These are the activations of a small neural network, seen along a few directions. Each row is one input.
Each table varies a few parts of the input and shows all the possible inputs, shuffled.
A made-up example of a description, with smaller parts first: one of 6 places along a line, together with either a single point or one of 9 places along a line or (one of 3 separate values, together with one of 8 places around a ring).
Shared parts are said once, and a part with two or three values counts as separate values.

A family of inputs:
x1: [-0.40  0.64  0.10  0.69 -0.29 -0.19 -0.49 -0.48 -0.13  0.76 -0.25  1.08
 -0.43  0.79]
x2: [-1.00  0.40 -0.11  1.00  0.63  0.21 -0.14  0.12  0.26  1.52 -0.50  0.76
 -1.12  1.02]
x3: [ 0.08  0.48 -0.57  0.13 -0.96  0.19 -0.97 -0.57 -0.22 -1.14  1.16  0.68
  0.89  1.05]
x4: [ 1.16 -0.10  0.20  0.07 -1.02  0.20 -1.56  0.31 -0.91 -1.02  1.11  0.35
  0.87  0.45]
x5: [ 0.68  0.29  0.53  0.35  0.09  0.14 -0.60  0.43 -0.93 -0.60  0.35  0.92
  0.14  0.76]
x6: [-1.35  0.05  0.68  1.82  1.07 -0.84  0.10  0.09  0.53  2.57 -0.52  0.33
 -2.44  0.42]
x7: [ 0.11 -0.05  0.84  0.10 -0.23  0.62 -0.57  0.75 -0.66  0.06  0.30  1.30
 -0.67  0.21]
x8: [ 1.51 -0.29 -0.42 -0.55 -1.83 -0.02 -1.73  0.60 -0.69 -1.77  2.10  0.42
  2.29  0.44]
x9: [-0.14 -1.67 -1.95 -5.94  3.35 -0.71  8.12 -2.95  3.92 -1.68 -5.91 -8.55
  1.63 -7.42]
x10: [-0.35  0.10  0.73  0.32  0.75  0.43 -0.38  1.11 -0.50  0.89 -0.27  0.74
 -1.52  0.93]
x11: [ 0.71 -0.02 -1.18 -0.06 -2.06  0.32 -1.64 -0.14 -0.04 -1.46  2.33  0.40
  2.36  0.30]
x12: [-0.02  0.25 -0.28  0.96 -0.67 -0.34 -0.15 -0.36 -0.29 -0.34  0.86  1.19
  0.21  0.48]
x13: [-1.00 -0.08  1.41  1.11  1.17 -0.02  0.01  1.08 -0.34  2.22 -0.76  0.37
 -2.21  0.57]
What do these inputs look like to the network?
> either a single point or (one of 2 separate values, together with one of 6 places along a line)
Change only the choice among 2 separate values in x10. List by row number the other rows that result.
> x2
Change only the choice among 2 separate values in x12. List by row number the other rows that result.
> x5

A family of inputs:
x14: [-2.55  0.03 -3.20  0.34 -2.76 -1.25 -0.71 -1.74  3.39 -0.17  3.86  4.25
  1.61 -1.50]
x15: [-1.04 -1.55 -2.47  1.92 -3.98 -2.17 -1.06 -0.63  0.34  1.29  4.35  5.32
  1.69  0.82]
x16: [ 2.05 -0.71 -3.24 -5.03  0.96  0.88  3.55 -2.41  0.47 -4.80 -0.33 -4.67
  6.39 -1.43]
x17: [ 3.70 -0.25  0.65 -3.31  2.86  2.65  3.68  2.46 -2.40 -2.24 -0.91 -4.22
  0.52 -3.83]
x18: [ 2.67 -0.78  2.18 -4.70 -0.05  0.60  1.21  1.97 -3.83 -3.25 -1.00 -1.54
 -1.48 -2.83]
x19: [ 0.60 -0.37 -2.24 -4.33 -3.54  2.38 -0.21  0.08 -2.54 -3.07  2.53  2.63
  3.23 -0.76]
x20: [-2.62  0.47  0.76 -2.69  4.98  1.85  1.85 -2.24  0.79  1.06 -7.06 -4.24
 -3.49 -1.99]
x21: [ 0.28  0.23  3.13  1.13  1.38  1.89 -4.92  1.69 -0.71  4.75 -2.75  0.54
 -4.58  2.81]
x22: [-2.79  1.15 -1.25  1.90 -0.02 -2.52  2.24 -0.66  2.17  3.21 -0.48 -1.05
 -3.57 -1.64]
x23: [-0.77  3.17 -1.75  5.78 -2.98 -1.46 -5.18 -2.74  0.05 -0.43  5.32  5.25
  0.57  4.26]
x24: [ 3.27  2.88  0.89  1.31 -3.53  1.56 -5.72 -0.03 -3.77 -2.34  4.86  4.17
  3.63  5.17]
x25: [-0.68  1.08  1.99 -0.49  5.50 -0.61 -0.41 -0.01  1.38  2.51 -5.70 -4.93
 -2.78 -0.84]
x26: [ 2.86 -2.83  1.97 -2.70  0.25  1.93 -2.50  3.37 -1.55 -2.39 -2.94  0.30
 -1.09  0.30]
x27: [ 3.98 -0.92  4.99  3.09  0.63  2.24 -7.87  2.67 -4.13 -1.91  0.81  2.34
  0.17  4.27]
x28: [-1.34  0.31  3.02 -1.43  4.42  0.02  1.68  1.76  0.30  1.51 -1.90 -1.55
 -4.88 -0.89]
x29: [-0.30  0.14  5.16  5.53  2.97  2.52 -5.81  2.65 -2.68  3.29  0.21  2.20
 -3.31  3.88]
x30: [-2.66  0.14 -3.57 -1.98 -0.19 -2.88  5.12 -3.87  3.71 -1.99  0.51 -0.91
  3.81 -3.34]
x31: [-3.19  1.04 -1.20  1.91  2.58 -2.87  5.24 -2.12  4.43  0.85 -3.91 -3.72
 -1.10 -1.56]
x32: [ 2.80 -1.74  0.47 -3.79  2.78  3.28  3.85 -1.13 -1.30 -4.60 -5.16 -3.98
  0.03 -3.83]
x33: [-0.75  1.84  2.51  0.11  3.21  2.50 -3.14  1.34  1.47  3.07 -3.58  0.07
 -4.52 -0.24]
x34: [-1.16  0.95  0.04  7.48 -1.45 -0.33 -1.31 -0.65 -1.18  4.19  2.34  5.78
 -4.24  4.32]
x35: [-0.78 -1.04 -4.38  0.44 -2.69 -3.16  1.31 -1.76  3.41 -0.57  3.81 -2.54
  1.15 -0.26]
x36: [ 2.83 -0.02 -2.63 -3.21 -1.45 -1.04 -0.02  1.12  0.25 -4.31  2.59 -2.23
  4.13 -0.86]
x37: [-0.83 -1.99 -2.77 -1.19 -1.51 -3.14  4.22 -1.92  2.87  1.72  2.59 -0.74
  5.45 -4.95]
x38: [-2.22  0.03 -1.23  2.16  1.39 -3.44  3.12 -3.14  4.22  3.14 -2.93 -3.83
 -1.76  0.37]
x39: [ 1.33  0.61  0.36 -2.31 -4.26  1.13 -0.58  1.75 -3.25 -2.78  4.25  4.33
  4.59  2.32]
x40: [-4.45 -1.31 -0.45  3.56 -1.03 -0.75  1.02 -0.68  2.04  3.73 -0.35  0.93
 -3.74  0.30]
x41: [ 1.72  1.40  4.81 -1.20 -1.98  3.23 -1.21  5.21 -3.92 -1.29  0.64  1.73
  0.43  1.49]
x42: [ 3.07 -0.75 -2.93 -4.56 -1.22 -0.09  3.23 -0.42 -1.77 -1.46  0.74 -2.29
  6.45 -3.56]
x43: [-3.04 -1.19  0.39  6.26 -1.29 -2.94 -0.66  0.10  1.75  3.28 -0.40  2.59
 -3.31  4.02]
What do these inputs look like to the network?
> one of 5 places around a ring, together with one of 6 places along a line
Change only the place on the line of 6 in x29. List by row number the other rows that result.
> x20, x21, x25, x28, x33
Start at x34 and move only the place on the line of 6, one step at a time. The first step leads to x43. Which rows follow, in order?
> x40, x22, x38, x31

A family of inputs:
x44: [ 1.07 -0.59 -0.33 -1.85 -0.56 -0.12  1.16  0.79 -0.60 -2.57  0.75 -1.26
  1.14 -0.95]
x45: [ 1.46  0.12 -0.36 -1.68 -0.27  1.51 -0.44 -0.81 -0.31 -2.14 -0.62 -1.39
  2.70 -0.89]
x46: [-1.25 -0.19  1.00  0.16  1.60 -0.51  2.18  1.14  0.08  1.15 -1.71 -1.10
 -2.84 -0.41]
x47: [-1.53 -0.57 -0.93  0.63  0.23 -2.19  2.34 -0.47  1.62  1.53  0.24 -0.50
 -0.97 -1.02]
x48: [-1.02  0.55 -1.37  0.72  0.63 -0.77  0.53 -2.34  2.16  1.79 -1.38 -0.43
 -0.17 -0.67]
x49: [-0.85  0.41  0.65  0.17  1.95  0.88  0.28 -0.90  0.88  1.92 -2.87 -0.76
 -1.54 -0.35]
x50: [-0.13  0.25 -2.10 -0.14 -1.12 -0.37  0.42 -2.39  1.56 -0.55  0.30 -0.70
  2.71 -1.07]
x51: [ 0.86 -0.76  1.75 -1.83  1.62  0.43  0.99  1.93 -1.34 -0.96 -0.79 -1.41
 -1.23 -0.47]
x52: [-0.51 -0.69 -1.79 -0.69 -1.75 -1.38  1.94 -0.49  1.16 -1.25  1.60 -0.36
  1.02 -1.43]
x53: [ 1.70 -0.17  1.48 -1.97  1.49  1.54 -0.59  0.43 -1.04 -0.49 -2.18 -1.31
  0.50 -0.58]
x54: [ 0.21  1.63  1.99  6.47 -3.82  0.98 -8.80  3.11 -4.19  1.57  6.66  9.23
 -1.32  7.84]
What do these inputs look like to the network?
> either a single point or (one of 2 separate values, together with one of 5 places around a ring)
Change only the choice among 2 separate values in x48. List by row number the other rows that result.
> x47
